A small network was trained on invented records. Each row is its activation on one of them, seen along a few directions.
Records have a field called K. Each example row is followed by its value.
The largest differences between rows may come from other fields.
In the rows, 500 means zero.
Strong random noise was added to every row along 6 fixed directions; ignore it. To show where, here is one row again and again, with new noise each time:
[517 351 460 577 548 507 448 547 630 441 574 497 475 467 612 529 451 444]
[552 476 441 376 565 460 510 481 471 571 460 537 486 480 408 416 575 412]
[506 333 434 622 588 495 391 614 649 450 677 508 464 455 572 512 393 418]
[569 400 533 555 533 499 488 424 677 312 446 406 448 524 834 582 467 442]
[439 340 417 641 367 557 421 586 381 708 697 554 530 347 219 447 523 549]
[481 475 479 422 333 536 586 453 445 642 340 520 547 475 443 476 666 578]
[550 269 363 390 672 516 531 546 618 439 549 635 540 448 462 489 535 416]
[564 437 437 545 631 441 365 546 548 464 689 469 433 471 492 430 409 358]

[695 305 460 199 859 399 539 401 600 335 354 574 421 492 680 540 576 245]	k10
[384 632 590 790 277 535 413 514 491 592 593 385 457 503 628 537 398 582]	k3
[470 582 395 526 341 545 426 573 423 508 747 449 600 520 317 420 444 677]	k2
[514 679 607 700 364 440 350 570 584 414 647 255 413 599 777 505 329 518]	k4
[576 331 390 435 297 557 448 399 487 379 643 447 611 477 532 525 593 678]	k8
[499 700 521 414 479 406 475 589 499 684 394 498 487 574 438 432 516 485]	k1
[590 314 502 489 516 504 425 415 470 432 547 481 456 411 549 556 550 455]	k10
[251 482 620 741 511 537 529 846 625 790 423 647 447 428 391 575 362 482]	k2
[459 553 572 579 573 488 522 496 573 482 384 521 456 535 625 547 451 436]	k3
[489 691 367 434 267 507 418 536 549 383 649 352 589 676 596 384 490 694]	k9
[573 470 564 565 545 485 432 273 361 380 657 413 453 429 435 480 469 487]	k6
[487 423 523 402 593 520 577 501 584 430 403 555 518 516 553 519 529 455]	k9
[399 564 474 423 356 526 544 608 520 606 485 538 595 576 416 430 552 634]	k9
[498 708 416 485 388 484 428 502 391 469 702 434 568 591 371 328 495 584]	k7
[418 461 526 667 391 563 452 508 411 590 559 491 551 433 418 545 500 579]	k3
[399 569 331 471 338 537 510 791 674 544 624 562 625 595 482 428 487 691]	k4
[423 460 353 406 390 508 460 620 583 541 581 565 620 550 419 487 526 663]	k6
[575 441 524 681 402 582 448 253 274 316 724 376 512 411 458 475 491 560]	k7
[410 449 575 604 623 564 662 593 732 423 314 569 470 525 725 638 402 457]	k2
[574 451 553 541 656 505 557 354 495 270 491 488 456 517 642 524 462 413]	k7
[404 456 511 667 544 567 558 609 478 556 581 634 537 422 340 516 415 524]	k5
[557 635 385 370 479 454 421 538 410 593 614 488 581 530 281 364 534 535]	k1
[562 441 559 404 685 469 556 474 581 501 311 564 444 468 560 574 529 352]	k1
[446 495 694 708 516 541 590 448 474 473 389 498 458 438 591 626 433 481]	k5
[642 390 435 395 628 419 365 447 423 471 640 470 444 444 432 432 484 375]	k8
[502 449 401 408 387 588 660 535 732 281 434 518 638 605 758 572 561 673]	k4
[575 595 487 252 519 384 468 529 595 542 344 446 450 624 663 451 573 432]	k8
[600 335 662 441 633 443 546 341 408 569 225 522 336 385 597 614 598 271]	k10
[646 835 595 506 546 441 508 220 311 289 535 308 452 598 531 403 451 419]	k5
[488 568 469 510 404 528 435 464 536 437 577 387 567 564 582 488 488 602]	k6

Here are new rows. What is K for each?
[537 327 486 341 709 441 585 508 430 695 326 677 413 385 329 495 598 254]	k8
[431 492 564 573 251 587 539 445 469 494 492 426 568 519 558 525 547 685]	k9
[580 388 595 700 516 470 357 389 412 449 602 407 322 370 556 549 451 373]	k10
[519 490 690 656 603 540 613 303 321 508 393 497 378 363 397 556 454 346]	k2
[510 288 382 344 708 467 534 654 650 547 409 698 492 458 451 504 531 361]	k8
[425 725 481 687 296 503 395 595 440 552 710 379 505 545 412 421 364 625]	k2
[436 490 649 717 239 594 540 357 222 640 460 408 475 342 354 584 523 623]	k2
[445 438 467 637 408 549 440 545 467 497 630 461 501 473 480 501 422 537]	k9
[408 567 464 583 432 484 404 672 484 626 614 494 462 534 397 424 407 507]	k9
[482 713 406 322 517 456 526 671 804 316 487 476 586 766 738 475 409 609]	k2
